A small network was shown many inputs. Here are its activations along a few directions, one row for each input.
In each table, some parts of the input vary, and every possible input appears once, in random order.
A made-up example of a description, with smaller parts first: one of 4 places along a line, together with either a single point or one of 9 places along a line or (one of 2 separate values, together with one of 5 places around a ring).
Shared parts are said once, and a part with two or three values counts as separate values.

Other details of the inputs vary at random and push rows far along two fixed directions, the same in every table; ignore that.

Rows:
r1: [ 10  -8  -3  -6  14  28  -5  -7  -4  16 -19   5   4   9  -6  20   3]
r2: [  7  15 -15 -15   4  -7   4  21  40 -11  18  21 -11  -8  10 -12   3]
r3: [  3  15   8  -9   6   5 -22  -8   8 -11  19 -12  10 -14 -16  -3  12]
r4: [ -1  26  -1 -11  15  -4   2  21  26   2  25  -2  -6 -35   0 -18   9]
r5: [ -4  34 -11   4  25 -24  -7 -33 -28   1  17   5   7 -27  12   9   7]
r6: [  3  48  -7  -7  11 -32  -4  -9  -6 -19  25  17  -9 -44  26 -11   5]
r7: [  8   1   4   2 -19  -5   2  11   3 -11  16   5   6   7  -6 -11  -2]
r8: [ 12  13  -7   9  -5  -2  -2 -28 -53   5  -7  18   2  -4  14  20  -3]
r9: [ -8  -6 -11  10 -40 -35  41  49  37 -25   5  34 -23  10  28 -44 -21]
r10: [-10   5   9  17 -36 -41  42  52  19 -20  12  14 -11  -7  12 -60 -31]
r11: [  7 -15  11   2  -4  17   0  -4 -20   7  -6  -9   9   7  -7   8   8]
r12: [ -9  28   3 -26  41 -19 -11   4  35  -6  47 -14  10 -41   0  -9  33]
r13: [-15 -41  -7  36 -52  -9  36  20 -12   7 -52  12 -26  47  13  -8 -45]
r14: [  7  20  -4 -10   1 -15  19  38  31  -3  30  13  -8 -23  11 -24   4]
r15: [  5   4   3 -20   9  -7   4  15  29 -15  10  12  -3 -10  14  -6  10]
r16: [ 10  28 -10 -19  19 -18 -14 -35 -12 -13  -7  15 -10 -14  32  29  -6]
r17: [ 10   9 -12   6  -5  -6   3 -29 -39  -5 -21  31  -3   6  24  18 -13]
r18: [  0 -33 -10  19 -12  34  -4 -20 -28  31 -57  -7  -9  41 -13  36 -23]
r19: [ -2 -18   6  -5  -2  -2   5   1   4  -5 -24  -5 -10  16  11   8 -14]
r20: [ 23  25  17 -42  41  16 -41 -20  12  -9  37 -16  26 -26 -16  24  39]
r21: [ 16  19  11 -39  41  21 -37 -17  13   0  31 -17  17 -32  -9  28  48]
r22: [  2  28   6 -29  50   5 -46 -33  18  -6  45 -27  28 -26 -25  17  38]
r23: [ -8 -20   3  10  23  39 -36 -53 -42  28 -14 -36  27  15 -36  39  24]
r24: [  4   2   0  -4 -12  -6   1  12  11 -12  22   3  -2  -2   3 -11  12]
r25: [ -9  18   8  -5  13 -32  10  16  23 -13  35  -5  11 -17  -2 -29   0]
r26: [ 11 -33   5  11  -8  44 -22 -37 -41  13 -41  -3  19  44 -26  37  -6]
r27: [ -6 -44   3  34 -45  -1  43  21 -25   2 -46  18 -10  44  10 -19 -37]
r28: [ -6  11   1  -4  -6 -10  -3  13  19 -16  23  -5  -6 -18   1 -23  10]
r29: [  9 -26  -8  24 -13  49  -9 -20 -46  40 -32  -9   9  29 -28  32  -1]
r30: [-14 -28 -11  41  -7  31   2 -21 -46  47 -32 -16  10  28 -31  16 -11]
r31: [-22  -7 -10  37 -25 -29  53  44   4  18  -1  11 -11   4   6 -45 -32]
r32: [  0 -16   0  -8   3  13 -18 -20   1  -4 -21 -12  -6  19   0  27  -1]
r33: [ -2  12   2 -12  13  13 -25  -9  10   0  16 -15   3 -23 -11   5  26]
r34: [  2 -35   4  17 -18  25 -10 -27 -33  11 -53 -10   2  49 -16  34 -27]
r35: [  0  -4   4   6 -32 -39  43  49  29 -30   4  33 -11  12  23 -48 -33]
r36: [  8  33  -4 -31  44  28 -46 -21  21   7  32 -20   8 -40 -21  21  41]
r37: [-15 -12   6  14   3  -6  12  -1 -13  10   0 -14   9   3  -7 -12   0]
r38: [  0   9   3 -29  17 -17  -2  13  40 -16   6   0 -14 -13  20   2   4]
r39: [-17 -18   6  34 -47 -24  49  43  -6  -5 -15   8 -17   9  12 -52 -33]
r40: [  5   7  -4 -21   4  -9  -6   7  33 -27  21  11  -4  -4  12  -7  14]
r41: [  5  18  -4 -27  22 -11   0  16  43  -5   8   4 -16 -14  16   2  -3]
r42: [-18 -36  -3  39 -12  26   1 -25 -47  36 -33 -20  12  29 -27  16  -4]
r43: [ -3   2   6  -5 -20 -45  32  41  38 -29   0  17 -18   7  26 -33 -36]
r44: [ 12   3   3 -18  18  30 -35 -23  -4   7  14 -15  13  -9 -16  31  37]
r45: [ -9 -29   9  27 -17  30   4  -9 -44  28 -40 -16   4  14 -18   8  -7]
Each input here is: one of 5 places along a line, together with either a single point or (one of 2 separate values, together with one of 4 places along a line).
Changing only the place on the line of 5 turns r38 into r15. The same change can be made to r34. Which row results?
> r26
Change only the choice among 2 separate values in r21. List by row number the other rows that result.
> r44
Change only the choice among 2 separate values in r37. List by row number the other rows that result.
> r23

Rows:
r46: [ 19  20  11 -42  38   9 -34 -30   3  -7   2  -8   6 -19   7  37  20]
r47: [  0  11   4   9   0   3  -5  -2 -12   9  11  -1  14 -10 -21  -7   2]
r48: [  2   1  -6  -7  17  12 -25 -29  -1  -6 -10  -6   3   8  -8  18   4]
r49: [  6  23  -3 -25  15 -42   4  12  39 -32  24  18  -7 -12  27  -9  -2]
r50: [ -8 -15 -12  22 -24 -11  46  39   6  12 -10  18 -13  12  11 -31 -23]
r51: [  0 -36   9  20 -18  18  -2 -13 -28   6 -24 -14  13  42 -20  11  -9]
r52: [  4  10   4 -24  34  24 -35 -20  20   3  18 -10  21 -10 -22  21  34]
r53: [ 12  12   0 -18  18  26 -28 -20  -1  -3  -5  -2  -4 -12  -2  21  16]
r54: [ -4  10   0 -17  24   6 -29 -21  11   4  10 -25   0 -14  -7  28  17]
r55: [-14 -27  -4  36 -43  -8  31   8 -21  -1 -44   9 -18  34   6 -18 -48]
r56: [ -6  24  -4 -19  31  -3 -28 -24   5  -3  31 -16   4 -36   3  16  40]
r57: [ -6   3   4 -11  27   2  -4  -3  12   9   5 -19   3  -9  -6   5   2]
r58: [-22 -30  -3  49 -30 -11  47  17 -38  21 -30   6  -6  18   6 -30 -29]
r59: [ -4  13  11 -17  36  15 -34 -27  -3   0  20 -17  24 -31 -17  12  40]
r60: [ -4  -5  -2  -5  31  13 -11 -15   1  16  -3 -19  10   5 -14  16   8]
r61: [ -8  -3 -10   4   4  -5  -9  -7   7   5   1 -11  -5   6  -3  13   3]
r62: [ 19  12  -3 -31  27  12 -22 -20   1  -6   4  10   7  -9   9  34  19]
r63: [ -1 -24  -7  23 -31 -14  31  10 -19   2 -32  29  -8  37  19  -2 -35]
r64: [ -5 -24  -6  17   3  22   8  -9 -19  31 -24  -5   7  26 -13  12  -7]
r65: [  7  21   4  -2 -15 -29  13  25  12 -21  43   8   3 -13   1 -34  -1]
r66: [-13 -21  -6  30 -41  -9  28  21 -16  16 -32  -1 -22  19   8 -12 -29]
r67: [ -2  21 -15 -11  -7 -33  13  26  48 -30  28  29 -18 -11  24 -34  -7]
r68: [  4  28 -10   6  -8 -17   3   3   1 -13  16  16  -4 -13   8 -20 -11]
r69: [-11  28  -8  -2  -7 -41  18  19  27 -35  29  22 -15 -29  31 -44   0]
r70: [ -1  26  -4 -15  -9 -34  13  30  43 -31  19  16 -25 -23  27 -38 -11]
r71: [  6  14  -5  18 -26 -36  32  18 -13  -8   0  29  -5   4  23 -20 -32]
r72: [  2   8   1 -12 -14 -32  16  36  46 -30  43  16  -4  -3  13 -37   4]
r73: [ 15   4   3 -21   1   3  -7  11  24 -17  30   2   7  -9  -1  -5  22]
r74: [  0  11  15 -26  37  19 -37 -21  18  -1  12 -25  19 -18 -23  20  24]
r75: [ -1  -8  -3  27   1  15   8 -11 -42  35 -14  -8  11   9 -19   6 -14]
r76: [ -4   9 -17  -1 -16 -21  18  30  30  -7  19  15 -19 -11  17 -18   1]
r77: [ -4 -19   5  17 -27 -21  28   7 -17  -5 -33  14 -11  25  18  -4 -41]
r78: [  0 -15  13   1   6  33 -20 -16 -18  19 -25 -21  13   5 -25  19   6]
r79: [ 10 -25   5  17 -19  20  10 -11 -46  15 -52  11  -4  29   6  26 -21]
r80: [  5 -32  16  13 -23  26  -3  -6 -34  11 -30 -17   7  28 -15   9  -9]
r81: [ -4   2 -10  26 -17   0   4  -7 -32  22  -4  -3  -2   6  -9   7 -11]
r82: [  0 -24   2  19  -2  31  11  -1 -31  34 -35  -9  -2  16 -11  12  -8]
r83: [ -1   9  -3  -7  -8 -13  16  34  39 -12  23  16  -3 -15   4 -29   5]
r84: [ -5 -25 -11  19  -8  26 -11 -24 -28  29 -26  -8   1  29 -15  32   0]
r85: [  4   4  14 -19  24  16 -32 -31 -17  -9  23 -21  23 -15 -13  15  40]
r86: [  9 -39  13  24 -32  32   5   0 -41  14 -34  -7   4  33 -15  11 -10]
r87: [  3  13  -4 -13   9   7 -14   3  13   4  10  -6 -11 -18   3  14  18]
r88: [  6  13   7 -16  26   0 -17 -37 -21  -7   2   2  12 -15  11  25  21]
r89: [  5  10   6 -26  43  23 -26 -16   6  16   5 -26   8 -20 -11  22  22]
r90: [  6  25 -14 -21   3 -16   2  19  41 -27  27  24 -15 -22  20 -21   6]
r91: [ -8 -15  12  11 -32 -21  25  29  10 -18   3  -1  -5  17   6 -30 -23]
r92: [-12  14   0  -6  -2 -38  17  38  53 -25  30  10  -4 -12   7 -41  -4]
r93: [  5 -14  11   4   5  40 -17 -11 -19  20 -23 -12  11   4 -23  21  11]
Describe the family of inputs behind these rows.
> one of 6 places along a line, together with either one of 2 separate values or one of 6 places around a ring
Changing only the place on the line of 6 turns r49 into r60. The same change can be made to r62. Which row results?
> r50
Changing only the place on the line of 6 turns r46 into r80. The same change can be made to r88. Which row results?
> r85
Change only the choice among 2 separate values in r65. List by row number the other rows that result.
> r85
Which other rows agree with r61 in the place on the line of 6? List them by row number.
> r54, r56, r66, r76, r81, r84, r87
A walk changes only the place on the line of 6. It starts at r72 and steps to r52. List the rest of the walk in order.
> r64, r84, r67, r63
Which other rows agree with r67 in the place on the line of 6? List them by row number.
> r48, r53, r55, r68, r69, r70, r90
Change only the place on the ring of 6 in r74. List by row number the other rows that result.
> r52, r78, r83, r92, r93
